Each row below holds a small network's activations on one input, seen along a few directions.
Each table varies a few parts of the input and shows all the possible inputs, shuffled.
Descriptions start from the smaller parts, as in this example, which fits no table here: line(4) and (point or (values(2) and ring(5)) or ring(11)).
Shared parts are said once, and a part with two or three values counts as separate values.
In the rows, zero is written as 128.

Other details of the inputs shift rows strongly along two fixed directions, in all tables alike. That doesn't count.

A family of inputs:
x1: [138 127 129  92  47  95  85 151 109 136  85]
x2: [125 111 169 149  52 117  71 118 114 113 163]
x3: [132 110 109 182 178 149 171 144  40 110 161]
x4: [139 130 163 116  80 117  64 182 131 151 128]
x5: [173 137 151  95  51 102  87 146 138 144 118]
x6: [134 125 155  95  95 122  69 135 176 155 124]
x7: [101 114  77 101 163 115 133  93 207 135  73]
x8: [ 90 131  92  97 211 148 180 108 158 113 119]
x9: [139 137 172 200 110 157 138 164  83 127 161]
x10: [137 142 127 200 158 171 196 152  76 120 169]
x11: [107 110 134  70  78 124  92 126 141 135  99]
x12: [147 119 135  98  57 115  72 176 133 157 128]
x13: [157 178 141 126 187 138 194 150  72  80 144]
x14: [151 158 134 136 131 148 123 192  66 129 137]
x15: [111 107 119  91  81 123  78 140 143 145  93]
x16: [156 175 172 134 139 125 131 184  88 121 162]
x17: [166 172 151 106 120 124 153 150  57 100 130]
x18: [136  68 129 135  54 106  93 142  94 145 153]
x19: [109 149 105 140 227 132 152 124 182 142 122]
x20: [132 156  74 131 214 137 166 102 157 140  92]
x21: [131 146 122 183 162 161 167 115  54  80 175]
x22: [124 137  88 109 205 152 155 100 191 146 128]
x23: [110 131  98  90 204 149 166  89 182 125 126]
x24: [158 135 151  96  66 131  79 154 116 150 130]
x25: [ 98 126 128  86 177 121 131  81 215 138 114]
x26: [116  82  74 160 192 119 169  65 165 134 116]
x27: [149 124 121 105  77 102  88 138 167 154  96]
x28: [117 105  89 159 131 142 152  45 202 166  88]
x29: [ 97 108  92  75 151 112 136  69 220 133  74]
x30: [155 152 133 209 154 156 200 141  81 110 148]
x31: [110 171 156 130 198 131 182 172  76  86 149]
x32: [101 115 144 101  92  97  82 147 167 143 106]
x33: [131 147 119 178 162 151 173 125  63  78 190]
x34: [118 153 176 115 136 133 133 185  71  94 143]
x35: [116 100 154 161  62 121 101 114 176 167 129]
x36: [136 179 127 121 182 136 193 150  50  83 119]
x37: [125  79  84 141 130 108 132  68 143 148 106]
x38: [118 128  88 166 182 134 172  53 158  96 137]
x39: [ 98 120 128  87 179 138 120  82 213 137 112]
x40: [ 85 104  74  92 165 132 126 105 202 144  94]
x41: [125  69 154 147  60 102  67 140 112 148 144]
x42: [116 120 116  78 144 143 119  91 172 139 108]
x43: [179 175 139 121 114 125 135 156  75 125 127]
x44: [112 103 148 139  65 101  81  89 161 125 149]
x45: [148 116 138 133  25 101  88  90 104 117 133]
x46: [113 121 161 104  77 111  70 181 119 130 117]
x47: [133 108 152 176 124 108 132 164  61 119 170]
x48: [144 132 149 188  97 165 149 155  66 133 153]
Description of these inputs: line(6) and (values(3) or ring(5)).
Question: Changing only the line(6) part turns x3 into x41. The same change can be made to x14. Which row results?
Answer: x4
Question: Changing only the line(6) part turns x6 into x22. The same change can be made to x39. Which row results?
Answer: x23
Question: Change only the ring(5) part in x24. List by row number the other rows that result.
Answer: x11, x14, x15, x42
Question: Change only the line(6) part in x32. List by row number the other rows that result.
Answer: x1, x7, x15, x40, x46
Question: List by row number the other rows that have the line(6) part in common with x28.
Answer: x1, x17, x20, x36, x37, x43, x45

A family of inputs:
x49: [118 158 136 131 177 143 168 118 136 103 136]
x50: [ 94 125 113 152 176 151 152 118 148 123 123]
x51: [114  82 122 117  92 108  92 125 147 140 123]
x52: [119 139 130 164 179 153 167 168  72 113 162]
x53: [136  99 106  95 115 123  93 114 174 166 104]
x54: [128 157 152 136 144 150 134 150 119 113 150]
x55: [ 94 123 100 134 184 153 171  94 152 119 120]
x56: [131 126 112 193 169 132 163  83 152 134 135]
x57: [137 100 148 123  80 123  97 163  75 127 148]
x58: [133 113 100  85  87  99  88 102 172 154  90]
x59: [152 101 139 149  51 126  91  98 142 160 143]
x60: [130 121  87 120 188 138 142 115 166 146 114]
x61: [119 133 110 128 209 140 152 110 154 119 148]
x62: [134 119  89 175 172 158 169  63 147 133 133]
x63: [172 162 150 113  89 132 139 177  39 109 135]
x64: [122 138 162 162 112 128 131 177  73 110 136]
x65: [ 97  87 113 103  97  99 106  80 179 135  90]
x66: [127 125 146 146 126 144 133 172  70 126 158]
x67: [126 151 102 121 189 159 174 109 145 132 107]
x68: [127 125 124 113  94 128  95 133 175 158  96]
x69: [117 158 143 138 180 131 169 117 136 104 128]
x70: [160 159 133 116 116 131 151 162  68 109 128]
x71: [155 133 133 181 116 142 143 120 102 130 161]
x72: [130 110 154 109  88  91  78 134 154 136 130]
x73: [129 143 125 144 168 150 179 140  50  88 151]
x74: [154 139 165 137  73 106  97 204  83 144 129]
x75: [150 161 142 140 123 150 135 183  85 126 132]
x76: [171 127 153 177  39 117 116 148  61 120 155]
x77: [144 156 155 121 121 122 144 149  81  92 149]
x78: [107 153 124 143 200 152 155 114 164 116 135]
x79: [106  84 102  99 102 118  93  83 156 140 114]
x80: [124 147 125 130 176 111 143 112 126 103 133]
x81: [107 102 132 106  83 135 109 108 146 138 116]
x82: [121 131 114 126 211 145 148 106 150 121 148]
x83: [102 101 129 121  90 136  95 120 162 144 117]
x84: [140 130 107 197 159 133 173  94 119 118 132]
x85: [126 158 118 152 184 141 158 144 135 130 106]
x86: [147 158 168 127 112 109 139 156  73  89 142]
x87: [134 126 169 136  63 142 100 182  64 121 147]
x88: [115 142 142 144 179 122 138 137 145 128 140]
x89: [134 122 148  83  74 117  95 109 141 126 127]
x90: [148 136 126 138 148 113 135 165 105 130 121]
x91: [158 141 132 137 132 123 132 182  80 125 137]
x92: [130 125 123  96  85 119 112 118 170 151  91]
x93: [136 155 108 127 178 124 174 123 120 113 102]
x94: [102  88 108 113 103  94  97  91 160 132 103]
x95: [113  95 120 100  81 118 108 105 141 126 115]
x96: [133 150 115 133 168 162 145 139 133 139 116]
x97: [165 147 148 115  64  91 103 177  64 121 119]
x98: [131 119 106  85  97 110 113  99 176 146  86]
x99: [103  95  92 131 182 137 143 103 155 131 129]
x100: [120 134 101 139 188 141 149 134 160 151 117]
x101: [ 99  87 107  98  95 110 107  80 179 134  99]
x102: [119 129 166 120  84 111  84 134 162 135 120]
x103: [141 148 168 134 127 140 120 176  83 123 170]
x104: [116 134 101 112 182 130 138  84 160 116 134]
x105: [134 117  94  85 103 112 100  99 167 152  96]
x106: [122 118 154 112  88 111  83 141 160 148 139]
x107: [119 140 107 120 183 122 143  96 148 109 135]
x108: [137 114 130 109  83 123  87 154 151 169 117]
x109: [161 149 156 136 105 140 121 203  58 139 151]
x110: [120 158 133 126 175 150 168 116 135 107 141]
x111: [141 132 145 139  90 113 126 175  31  94 156]
x112: [134 129 124  96  86 129 114 123 157 148  99]
x113: [145 141 179 124  76 123  93 188  87 127 168]
x114: [140 133 113 193 165 142 169  98 128 129 153]
x115: [131 155 122 132 160 129 163 130 133 126 100]
x116: [134 131 164 156  96 126 125 200  48 118 162]
x117: [120  94 119 105  68 108  87 116 121 130 126]
x118: [105  74 121 117  95  94  86 110 171 148 107]
x119: [ 91  95 125 114 102 111 113  90 186 140  90]
x120: [128 148 115 120 188 139 148 106 117 107 147]
x121: [128 128 157  93  76 129 100 117 150 132 128]
x122: [ 96  99 122 111  97 123 114  97 174 138 104]
x123: [127 134 128 131 177 126 140 129 137 116 149]
x124: [142 151  93 118 182 141 157 118 107 125 119]
x125: [102  92 136 130  96 105  94 132 157 152 115]
x126: [112 120 140 106 115 141  93 102 189 145 122]
x127: [127 153 122 118 179 140 166 109 125  99 141]
x128: [143 130 101 184 156 151 170  91 117 122 145]
Question: Describe the family of inputs behind these rows.
Answer: line(4) and (values(2) or (values(3) and ring(6)))
Question: Changing only the line(4) part turns x75 into x96. The same change can be made to x117. Which row results?
Answer: x79
Question: Changing only the line(4) part turns x58 into x105. The same change can be made to x92. Which row results?
Answer: x112
Question: Changing only the line(4) part turns x78 into x54. The same change can be made to x50. Which row results?
Answer: x83
Question: Change only the values(3) part in x118. List by row number the other rows that result.
Answer: x72, x90
Question: Change only the values(2) part in x84. List by row number the other rows that result.
Answer: x56
Question: A walk changes only the line(4) part. It starts at x72 and steps to x123. List the rest of the walk in order.
Answer: x61, x82
Question: Change only the values(3) part in x74. List by row number the other rows that result.
Answer: x88, x125
Question: Change only the ring(6) part in x73. List by row number the other rows that result.
Answer: x57, x66, x79, x81, x87

A family of inputs:
x129: [107 111 116 129 149 120 116 108 219 170  96]
x130: [119 105 128 102  94 111  94  56 182 124 129]
x131: [128 107 161 116  76 133  88 124 127 132 161]
x132: [133  90 129 129  59 116  70 158 107 148 131]
x133: [128  97 131 145  73  93  92 149 101 147 118]
x134: [125 117  86 147 195 162 170 112 106 130 142]
x135: [141 121 144 145  64 109 122 164  62 117 115]
x136: [137 126  66 144 214 148 193  87 126 117 130]
x137: [108 116 107 125 151 142 103 106 219 169 110]
x138: [127 187 111  88 228 143 189 168  82  90 131]
x139: [132 137 137 131 102 123 122 134 165 146  96]
x140: [ 90 132 104  59 209 126 135 117 177 118  86]
x141: [172 174 159 140  79 128 134 166  78 122 130]
x142: [125 120 107 111 144 150 111  87 208 172 113]
x143: [ 84  92 117 122 154 134 101  89 205 143 140]
x144: [115 102 177 130  65  98  90 154 124 130 147]
x145: [140 153 170 141  75 116 133 138  63  84 154]
x146: [116 178 142 192 240 157 232 152  48  58 165]
x147: [192 172 162 131  82 128 121 173  64 123 150]
x148: [141 122 106 134 105 122 144 118  98 119 116]
Question: Describe the family of inputs behind these rows.
Answer: values(2) or (values(3) and ring(6))
Question: What sort of input is x138?
Answer: values(2)
Question: Change only the ring(6) part in x144. List by row number the other rows that result.
Answer: x130, x131, x143, x145, x146

A family of inputs:
x149: [156 116 169 152  65 132  98 167  63 120 186]
x150: [ 81  92  93 156 193 138 143  76 176 122 140]
x151: [102 134 135  26 154 124  80 161 183 143 110]
x152: [ 95  72 135  94  50  92  77  89 163 128 116]
x153: [122 159  92 172 245 140 226 153  67  97 122]
x154: [118 138 103 100 150 117 135  60 213 133  84]
x155: [137  81 116 117  58 119  64 119 182 195 108]
x156: [121 126 181 142  53 108  80 161 130 136 128]
x157: [166 185  94 177 246 179 227 164  44 101 148]
x158: [171 144 129 116  71 105 121 170  53 122 113]
x159: [167 148 165 134  63 140 121 170  22 101 185]
x160: [ 97 140 117 133 191 121 168  87 187 114 100]
x161: [155 134 164 111  63 118 111 151  35  89 157]
x162: [128 136 139 149 152 141 130 110 180 152 133]
x163: [145 162 131 129 137 145 147 116 148 129 129]
x164: [ 86  81  85 140 158 129 119  95 202 166  89]
Question: Describe the family of inputs behind these rows.
Answer: point or (values(3) and ring(5))
Question: Change only the values(3) part in x162. List by row number the other rows that result.
Answer: x149, x155
